Here are a small network's activations along a few directions, averaged over the inputs that share one value of a field.
Related values have similar rows: they may be neighbours, one step apart, or belong to one group.
In the rows, zero is written as 500.
Random noise pushes rows far along 18 fixed directions. That doesn't count. These rows show it; they differ only by the noise:
[495 486 595 306 466 607 556 511 337 363 555 754 568 441 562 453 484 396
 607 246 547 511 475 426 479 392 309 503]
[679 682 561 529 425 413 340 430 376 686 594 274 637 229 503 602 261 425
 327 490 592 278 427 619 599 376 499 477]
[463 512 374 269 342 484 476 210 517 563 769 482 377 396 303 362 327 312
 450 386 515 782 291 686 605 220 665 633]
[462 396 654 418 662 612 493 504 531 461 436 376 584 479 695 368 365 454
 423 660 439 805 506 429 601 669 489 561]
[712 507 496 618 675 828 809 424 640 550 366 755 511 392 641 730 270 229
 253 446 280 820 308 549 679 424 494 570]
[439 258 563 519 337 384 611 490 673 466 476 577 362 554 407 366 477 569
 519 565 260 186 605 582 153 617 395 781]
[663 691 437 770 722 615 499 605 737 693 339 571 699 790 341 827 454 620
 550 743 587 474 325 504 431 515 524 472]
[455 332 768 636 404 672 291 426 406 584 458 573 482 520 652 588 613 485
 417 690 329 363 401 315 772 505 637 381]
[558 605 196 323 433 606 538 674 536 392 555 574 752 327 273 440 518 439
 483 454 490 301 521 446 251 350 518 294]
[631 717 394 403 442 313 763 438 438 539 533 421 594 205 382 371 235 465
 585 330 607 270 530 696 258 489 514 665]
[569 542 398 219 393 181 398 441 552 294 436 692 624 645 468 548 460 431
 599 276 302 344 392 336 315 442 433 422]
[390 528 602 516 461 389 838 344 846 726 667 308 494 137 461 335 316 450
 720 749 656 728 169 740 372 387 538 908]
[623 554 386 350 643 481 477 633 435 272 558 427 663 762 290 590 313 435
 704 410 484 670 466 541 243 554 667 571]
[589 468 234 375 295 263 534 527 574 438 705 488 454 118 277 555 731 540
 599 203 740 698 555 237 581 408 508 343]
[530 254 702 407 347 645 490 636 294 592 420 502 506 794 588 361 493 321
 249 543 347 487 496 536 449 757 450 525]
[362 562 448 587 804 404 380 496 689 421 368 305 497 612 613 416 324 681
 616 842 504 694 324 747 487 570 595 480]
[813 562 341 476 525 447 428 544 503 506 437 352 599 449 364 595 122 576
 232 447 533 495 535 548 470 563 535 396]
[457 556 477 585 426 526 547 412 388 506 489 658 356 592 564 745 618 460
 628 393 502 454 137 728 573 391 731 262]
[410 458 610 365 501 491 402 360 353 480 449 476 467 512 488 344 371 705
 712 546 560 459 404 570 551 748 646 346]
[383 435 726 456 265 448 648 347 409 557 469 597 400 869 696 443 710 532
 369 407 571 368 604 298 414 411 598 678]


Z, 10 values:
z7: [514 593 518 614 640 498 574 421 578 657 452 635 417 686 479 720 529 555
 647 472 619 668 244 693 582 548 406 506]
z1: [501 563 765 756 449 629 829 736 579 787 550 317 755 261 506 859 892 467
 875 664 641 281 453 275 363 815 605 410]
z5: [672 455 370 368 324 599 625 673 335 479 398 559 479 586 456 464 374 334
 265 379 377 497 394 592 442 520 538 343]
z4: [493 318 653 631 309 622 299 686 460 662 614 545 406 771 505 606 795 297
 231 528 443 533 630 290 655 330 298 570]
z3: [ 93 608 647 358 634 590 208 315 611 313 630 381 563 617 788 531 580 646
 540 622 486 305 629 572 355 200 391 417]
z10: [424 397 538 538 551 485 627 657 563 305 357 669 527 806 660 549 703 519
 595 497 484 684 537 271 421 538 480 477]
z6: [475 475 468 679 619 415 487 430 598 484 540 790 360 666 236 504 518 429
 819 457 300 376 566 656 366 460 339 938]
z8: [652 416 477 353 475 369 563 463 640 581 676 313 384 400 447 744 574 172
 294 190 239 653 659 615 436 746 172 738]
z2: [684 349 757 560 498 360 156 603 331 530 471 163 481 578 552 571 189 669
 387 633 518 423 446 617 550 753 374 446]
z9: [362 792 293 392 595 251 480 611 208 277 441 507 506 758 526 330 578 346
 772 349 498 523 451 630 467 405 635 424]
Z is arranged as a ring.
Q: A walk along Z starts at z4 and steps to its neighbour z1. Put z7, z5, z10, z8 in the order it reaches them.
A: z10, z7, z8, z5
Q: How many steps from neighbour to neighbour lead from z9 to z2, at the fewest?
A: 3

Y, 10 values:
y10: [489 448 549 309 466 658 400 309 593 541 798 420 455 147 349 798 714 798
 591 223 798 575 739 227 608 619 319 282]
y4: [562 365 350 597 604 522 248 534 551 263 566 284 469 331 446 678 374 497
 415 620 220 526 527 567 511 514 794 369]
y5: [516 444 435 665 553 117 488 673 636 466 399 248 486 536 521 325 428 542
 541 733 420 450 507 653 329 643 469 644]
y2: [461 711 303 314 444 363 427 506 316 426 580 310 612 569 510 415 461 419
 350 357 570 304 600 696 313 379 614 394]
y8: [580 258 498 537 262 309 633 596 530 600 409 424 312 411 501 378 390 401
 455 583 395 681 240 629 552 683 620 474]
y6: [448 348 693 458 443 368 473 346 778 481 639 671 378 418 441 613 495 510
 733 434 435 669 387 299 545 387 260 781]
y3: [504 732 672 665 650 268 543 359 390 550 402 586 490 593 688 441 578 386
 667 469 553 613 580 298 792 378 468 849]
y7: [608 436 525 374 250 501 705 577 609 719 599 593 623 224 352 651 619 174
 592 360 365 430 266 525 395 669 301 437]
y1: [409 678 542 197 579 422 468 185 539 453 576 272 625 387 662 546 338 335
 427 413 234 339 524 693 332 528 545 584]
y9: [433 819 163 608 701 335 342 471 540 587 469 553 481 560 328 485 710 675
 642 473 781 493 578 604 589 400 453 399]
Y is arranged as a ring.
Q: A walk along Y starts at y10 and steps to its neighbour y1. Put y4, y8, y6, y7 in the order it reaches them.
A: y4, y7, y8, y6
Q: How many steps from neighbour to neighbour lead from y9 to y5, at the fewest?
A: 3
